Each row below holds a small network's activations on one input, seen along a few directions.
In each table, some parts of the input vary, and every possible input appears once, in random order.
A made-up example of a description, with smaller parts first: ring(5) and (point or line(9) or (values(2) and line(6))).
Shared parts are said once, and a part with two or three values counts as separate values.
In the rows, 128 means zero.

Table:
x1: [165 111  98 123 136 125  99 186 141 139  83 134 110 149 113 135  91 125
 137]
x2: [118  92 122 135 110 125 102 199 135 160  86 129 145 135 149 133 128 127
 120]
x3: [157 160 149 129 141 183 182 129 144 117 153 134 131 104 106 110  83 128
 132]
x4: [ 73 177  99  83 157  62  55  51  70  63 138 109 121 134 129 139 198 121
 137]
x5: [109 140 172 140 115 186 181 141 138 137 156 127 164  91 140 108 121 131
 111]
x6: [115 112 146 155 103 141 186 143 140 154 143 130 151 120 138 130 127 131
 113]
x7: [163  84 145 146 117 116 105 111 148 157 126 135 104 133 144 123 125 138
 139]
x8: [166  85 137 134 121 109  62 149 146 150 100 127 108 128 151 121 123 136
 141]
x9: [161 109 106 135 130 138 141 146 146 146 110 141 105 156 105 136  96 126
 132]
x10: [157 135 188 139 125 171 142  89 149 126 170 126 128  84 144  95 115 140
 131]
x11: [ 22 182  84  84 146  82  94 103  62  73 125 111 159 143 126 151 205 113
 112]
x12: [ 72 203  59  71 172  80  95  89  67  51 121 117 123 156  90 153 166 108
 135]
x13: [163 108 161 154 113 126 148  91 151 144 157 129 113 112 142 117 122 140
 132]
x14: [162 132 122 143 128 142 185 128 147 134 141 135 117 134 102 132  91 128
 129]
x15: [115  89 130 147 105 132 144 163 137 167 112 136 140 140 141 135 130 128
 119]
The inputs of x9 and x15 match in every part but one. If x14 is changed in the same way as x9 into x15, which row does it become?
> x6
Describe the family of inputs behind these rows.
> values(3) and (point or line(4))

Table:
x16: [ 41 217  68  47 181  62  32  86  46  31 116 108 142 139 117 145 204 107
 135]
x17: [171 135 175 130 138 144 113 105 142 116 153 125 116  88 143 100 107 144
 144]
x18: [148 148 139 138 133 159 197  94 145 121 172 128 126 119 104 124 106 127
 128]
x19: [  8 187  70  75 149  47  59  67  42  60 120 104 145 152 128 158 233 110
 118]
x20: [144 104 175 152 111 124 137  86 143 147 162 124 124 102 156 113 140 139
 135]
x21: [139 159 168 126 138 181 160 123 141 108 165 121 144  86 128 104 107 136
 124]
x22: [112 127 168 148 111 161 183 103 142 140 174 121 152 101 141 117 139 132
 116]
x23: [153  70 152 150 104 116  99 112 149 163 130 129 110 129 159 124 139 140
 136]
x24: [169  91 101 142 128 108 122 159 150 156  97 139 100 164 112 142  99 131
 132]
x25: [180 104 153 129 129 136  74 130 147 133 116 132 102 114 147 108 108 142
 141]
x26: [104  98 121 149  93 135 151 186 135 167 103 131 155 135 143 138 130 122
 107]
x27: [178 128 147 143 130 124 150  73 146 131 157 133  99 119 119 118 108 132
 144]
x28: [120 147 147 123 136 181 161 173 130 126 128 134 153 108 122 115 100 129
 123]
x29: [ 92 119 148 148 106 162 186 152 130 156 134 136 161 122 137 126 132 128
 106]
x30: [ 44 205  41  66 173  44  76  60  46  40 122 110 118 171  90 167 199 107
 134]
x31: [128 139 119 137 128 161 197 140 135 141 133 143 135 139 100 133 100 117
 123]
x32: [161 103 130 129 131 131  80 184 147 148  84 133 120 131 136 119 102 133
 130]
x33: [141 116  92 138 118 132 167 179 139 147 104 137 127 154 105 147  97 119
 123]
x34: [133  73 130 153 103 111 105 166 147 175  96 133 128 144 149 133 132 134
 116]
x35: [188  92 124 142 126 114 117 105 150 142 127 138  82 149 123 131 106 140
 143]
x36: [133 124 120 123 124 155 123 205 137 141  95 128 147 121 128 126 100 118
 130]
Describe the family of inputs behind these rows.
> values(3) and (point or ring(6))
Which other rows does x25 become when the values(3) part takes its other values? List them by row number.
> x23, x35

Table:
x37: [ 61 156 119 117 119 146 160 137 102 111 137 123 166 124 130 136 156 118
 106]
x38: [239  54 198 198  87 214 210 194 220 221 130 147 115  99 144  97  37 146
 131]
x39: [165 124 104 115 139  83  76  83 126 109 121 128  86 148 127 134 138 133
 142]
x40: [116 107  94 116 134  89  58 164 119 132  85 122 124 152 129 143 141 123
 131]
x41: [ 94 175 151 121 139 137 153  87 112  97 169 118 152  99 121 117 142 124
 119]
x42: [112 185 129 114 149 142 169  76 114  87 166 126 132 120 106 124 134 128
 118]
x43: [ 74 166 119 112 128 145 157 141 106 107 140 122 169 117 121 132 142 113
 113]
x44: [246  55 189 192  94 213 212 182 220 212 135 158 111 112 133  99  26 149
 127]
x45: [ 80 132  95 117 130 110 124 179 105 134  98 130 158 145 118 147 136 112
 123]
x46: [ 92 138  84 115 135 110 137 178 105 124  94 131 144 155 116 151 135 118
 122]
x47: [229  46 206 201  82 212 204 193 223 230 136 145 127  95 152  95  48 144
 124]
x48: [119 133 152 120 135 115 101  59 116 110 158 122 118 116 149 118 167 138
 136]
x49: [159 121 115 119 133  79  72  93 124 110 120 121  92 137 141 132 146 137
 142]
x50: [132 118  79 109 145  95  69 155 117 121  82 130 106 166 108 146 123 121
 137]
x51: [ 84 174 112 109 133 147 162 142 101  98 135 124 157 120 114 134 132 115
 119]
x52: [140 147 141 116 148 110 108  63 118  95 159 117 104 115 131 122 147 139
 147]
x53: [ 90 177 103 105 138 151 167 132 103  96 137 131 151 131 100 136 124 111
 119]
x54: [ 95 140  75 113 140 111 139 169 106 122  97 135 137 165  99 155 125 113
 124]
x55: [ 81 165 151 125 130 138 156  83 107 102 166 118 150 105 130 120 157 130
 113]
x56: [134 107 131 125 120  83  58  91 116 125 121 124 106 128 150 127 153 131
 141]
x57: [106 182 139 118 143 138 165  86 112  88 164 119 138 109 119 121 142 132
 118]
x58: [147 111 122 124 128  75  65  93 127 119 126 116 103 133 145 132 154 134
 139]
x59: [ 69 126 100 118 122 116 124 174  99 140  93 137 158 147 128 145 145 112
 119]
x60: [128 114  84 113 139  89  72 163 120 122  81 123 110 162 127 147 140 129
 130]
x61: [131 143 153 116 145 113  99  62 121 105 161 122 120 109 140 114 153 132
 143]
x62: [214  37 210 205  72 213 200 192 214 235 133 146 126  95 155  96  52 144
 125]
x63: [103 100  99 118 126  94  56 161 111 137  81 125 124 153 136 142 148 124
 129]
x64: [146 150 129 113 154 114 111  54 120  94 160 123  99 127 117 124 139 135
 146]
Describe the family of inputs behind these rows.
> line(4) and (point or ring(6))
The inputs of x62 and x44 match in every part but the line(4) part. If x56 is changed in the same way as x62 into x44, which row does it become?
> x39
Which other rows agree with x43 in the line(4) part? List them by row number.
> x40, x41, x45, x47, x58, x61
Which other rows does x59 become when the ring(6) part takes its other values? List them by row number.
> x37, x48, x55, x56, x63

Table:
x65: [190 104 173 160 115 169 169  94 163 157 152 147  99 117 128 105  87 142
 133]
x66: [ 48 182 115 105 146 126 145 111  93  89 146 115 166 127 118 136 172 120
 104]
x67: [134 106 185 151  95 183 159 142 155 155 155 126 155  85 163 104 121 136
 118]
x68: [ 97  92  89 117 131 116  85 201 127 154  77 128 144 164 129 149 142 117
 124]
x69: [ 74 195  98  93 156 130 160 109  82  77 144 125 147 129  97 140 142 110
 134]
x70: [120 183  94 112 144 100 151  65 104  76 153 122 111 141  96 141 139 123
 123]
x71: [119 170 124 114 145 104 123  38  98  87 150 133 101 134 114 125 149 131
 128]
x72: [149 134 151 147 121 186 210 166 148 148 141 141 145 108 113 118  76 126
 129]
x73: [100 168 148 109 150  95  97  63 102  85 164 108 135 100 140 119 172 132
 135]
x74: [114  87 113 124 106 100  55 180 124 148  81 122 134 138 162 136 151 127
 124]
x75: [123  98  70 121 125 102 115 184 114 151  72 144 116 177 111 159 117 113
 142]
x76: [123 120 168 158 112 182 195 167 159 160 143 131 163 107 134 113 106 135
  99]
x77: [147  71 119 137 120  67  54 139 133 158  93 128 104 149 153 138 145 135
 143]
x78: [194 129 149 149 126 175 185 136 172 138 154 130 117 110 110 114  70 134
 130]
x79: [172  98 107 124 137  97  53 148 136 141  76 137  88 155 127 130 111 133
 141]
x80: [174 106 200 162 116 151 148 120 168 155 161 124 132  80 156  97 106 148
 131]
x81: [170 105  74 115 140 101  78 172 141 131  84 127  98 165 107 148 104 121
 145]
x82: [ 57 155 127 107 119 117 122  69  85  94 158 116 149 119 146 134 192 121
 121]
Describe the family of inputs behind these rows.
> values(3) and ring(6)
Which other rows does x82 become when the ring(6) part takes its other values? List them by row number.
> x66, x69, x70, x71, x73
Which other rows does x81 become when the ring(6) part takes its other values? List them by row number.
> x68, x74, x75, x77, x79
